These are the activations of a small neural network, seen along a few directions. Each row is one input.
In each table, some parts of the input vary, and every possible input appears once, in random order.
Descriptions start from the smaller parts, as in this example, which fits no table here: one of 4 places along a line, together with either a single point or (one of 2 separate values, together with one of 5 places around a ring) or one of 11 places along a line.
Shared parts are said once, and a part with two or three values counts as separate values.
(in the rows, 128 means zero)

Other details of the inputs shift rows strongly along two fixed directions, in all tables alike. That doesn't count.

Rows:
r1: [106 113 131 130 131 123 145 110 110 135 142 104 132]
r2: [127 126 136 123 129 129 116 130 132 134 137 112 129]
r3: [130  72 127 134  84 188 112 215 251 123 153 202 115]
r4: [154 148 125 127 126 123 125 122 132 136 119 149 132]
r5: [125 125 134 127 128 131 114 133 129 134 134 112 127]
r6: [154 146 128 127 129 122 125 122 131 135 116 150 131]
r7: [151 146 122 134 128 126 122 126 129 131 107 148 126]
r8: [150 148 118 135 128 129 124 127 128 136 111 147 126]
r9: [103 112 130 133 127 125 141 113 108 131 138 103 130]
r10: [152 148 114 135 123 130 122 123 129 132 112 144 128]
r11: [154 149 132 117 134 115 126 123 135 128 123 151 136]
r12: [150 149 121 131 125 127 121 125 129 138 116 149 131]
r13: [ 96 112 121 132 128 129 140 125 105 110 132 101 121]
r14: [ 94 112 124 133 133 128 142 128 104 114 131 102 119]
r15: [ 70  36 141 123  97 166 158 175 209 115 190 154 127]
r16: [155 149 128 127 129 129 104 133 134 140 117 133 128]
r17: [108 113 128 129 126 124 143 107 110 131 142 102 134]
r18: [154 147 126 126 126 123 124 121 132 134 117 149 134]
r19: [143 153 117 130 130 127 119 138 122 119 106 147 121]
r20: [152 149 124 127 127 124 124 122 131 139 119 149 133]
r21: [107 116 137 120 139 115 147 112 112 129 147 107 134]
r22: [154 148 134 117 137 114 127 123 134 128 122 153 134]
r23: [117 124 130 129 135 134 117 145 122 117 122 108 120]
r24: [ 95 111 127 131 131 127 140 127 106 108 129 102 121]
r25: [128 127 141 115 136 124 119 128 136 129 141 114 132]
r26: [127 129 142 113 137 124 116 130 136 127 142 115 132]
r27: [155 151 127 117 132 118 126 120 135 130 126 150 136]
r28: [151 147 120 134 125 127 122 125 129 130 108 147 128]
r29: [103 109 133 133 130 123 142 112 108 129 135 104 129]
r30: [149 149 118 135 126 129 122 127 128 135 110 147 127]
r31: [151 149 121 132 127 127 123 125 129 139 116 149 129]
r32: [152 148 123 130 125 126 122 123 130 134 114 148 131]
r33: [ 94 110 129 132 134 125 141 127 104 108 128 102 119]
r34: [107 116 139 119 137 114 145 111 112 125 146 106 135]
r35: [148 153 126 126 137 130 102 150 128 118 107 133 120]
r36: [102 110 127 136 128 127 142 115 108 127 133 101 127]
r37: [ 95 112 126 132 131 127 140 128 105 110 130 102 120]
r38: [105 112 125 133 125 127 141 110 109 131 140 102 132]
r39: [124 122 130 133 129 134 118 134 128 134 126 109 125]
r40: [128 124 135 124 129 130 118 128 132 137 136 111 129]
Each input here is: one of 5 places along a line, together with either one of 2 separate values or one of 6 places along a line.
Changing only the place on the line of 5 turns r2 into r35. The same change can be made to r6. Which row results? -> r33
Which other rows does r3 become when the choice among 2 separate values takes its other values? List them by row number. -> r39
Which other rows does r19 become when the place on the line of 5 takes its other values? List them by row number. -> r12, r15, r20, r30
List by row number the other rows that have the place on the line of 5 in common with r9. -> r5, r12, r16, r29, r31, r32, r38

Rows:
r41: [158 172 129 122 147 102 119  95  91 141 110 116 137]
r42: [160 170 133 117 146  97 126  86  95 147 119 122 144]
r43: [149 176 116 133 146 113 108 119  81 120  87 111 119]
r44: [150 128 125 125 115 142 123 152 173 129 130 175 128]
r45: [120 131 126 130 133 125 126 124 110 124 124 109 125]
r46: [114 128 118 140 130 132 125 133 105 116 111 110 117]
r47: [108 129 129 130 140 118 132 113  91 123 125  91 126]
r48: [156 173 127 123 146 103 119  98  90 137 108 117 135]
r49: [155 174 125 127 146 107 111 105  88 136 102 111 130]
r50: [121 129 129 129 134 123 128 121 112 128 126 111 127]
r51: [ 93  76 125 138 105 165 130 178 176 108 144 141 112]
r52: [181 155 125 119 118 131 117 140 174 139 123 194 136]
r53: [153 127 130 120 115 136 130 143 177 134 138 181 135]
r54: [115 131 122 136 134 130 122 135 105 115 112 107 116]
r55: [103 130 123 136 140 123 128 124  85 112 113  87 117]
r56: [ 34  48 142 133 126 130 172 105  99 122 178  51 131]
r57: [120 130 127 130 134 125 126 124 111 126 124 110 125]
r58: [ 73  93 131 137 133 132 138 128  95 113 137  68 118]
r59: [171 157 114 133 119 144 101 166 162 120  96 183 116]
r60: [179 155 124 123 119 134 112 145 171 138 116 189 132]
r61: [104  75 135 127 103 149 153 143 182 131 167 155 134]
r62: [ 81  47 143 123 101 156 157 152 194 128 188 140 134]
r63: [156 173 128 123 147 102 119  98  90 139 108 118 135]
r64: [111 129 126 134 136 119 134 108  90 128 123  93 127]
r65: [153 128 128 124 115 141 120 149 175 135 133 171 130]
r66: [100  76 131 132 104 160 134 167 181 120 155 144 121]
r67: [ 85  91 145 121 133 115 158  97 109 134 165  87 141]
r68: [181 155 127 119 119 130 118 138 174 141 123 194 136]
Describe the family of inputs behind these rows. -> one of 4 places along a line, together with either a single point or one of 6 places along a line

Rows:
r69: [148 150 106 140 120 134 127 137 128 119  99 165 119]
r70: [143 161 120 133 141 135  82 159 111 113  92 107 107]
r71: [127 142 125 130 137 113 136 101  93 131 119 108 132]
r72: [181 152 102 139 102 155 115 175 189 119  96 228 116]
r73: [160 150 126 124 127 125 120 127 144 138 121 157 133]
r74: [126 130 127 130 130 120 137 113 112 130 125 122 131]
r75: [ 93  60 151 114 109 148 145 148 193 134 189 134 139]
r76: [133 135 140 118 137 113 129 105 117 142 139 113 140]
r77: [ 95 145 131 134 162 111 104 116  43 112 103  28 112]
r78: [ 33  24 151 124 114 145 170 129 146 124 204  70 134]
r79: [124  91 133 126 105 152 135 158 191 130 153 169 129]
r80: [154 149 115 136 123 129 129 132 133 126 105 166 125]
r81: [148 178 115 134 148  99 130  88  63 131  92 112 129]
r82: [128 124 150 110 138 111 132 105 129 144 155 111 146]
Changing only one part turns r75 into r82. The same change can be made to r73. Which row results? -> r79
Describe the family of inputs behind these rows. -> one of 2 separate values, together with either a single point or one of 6 places along a line
Which other rows does r76 become when the choice among 2 separate values takes its other values? List them by row number. -> r78
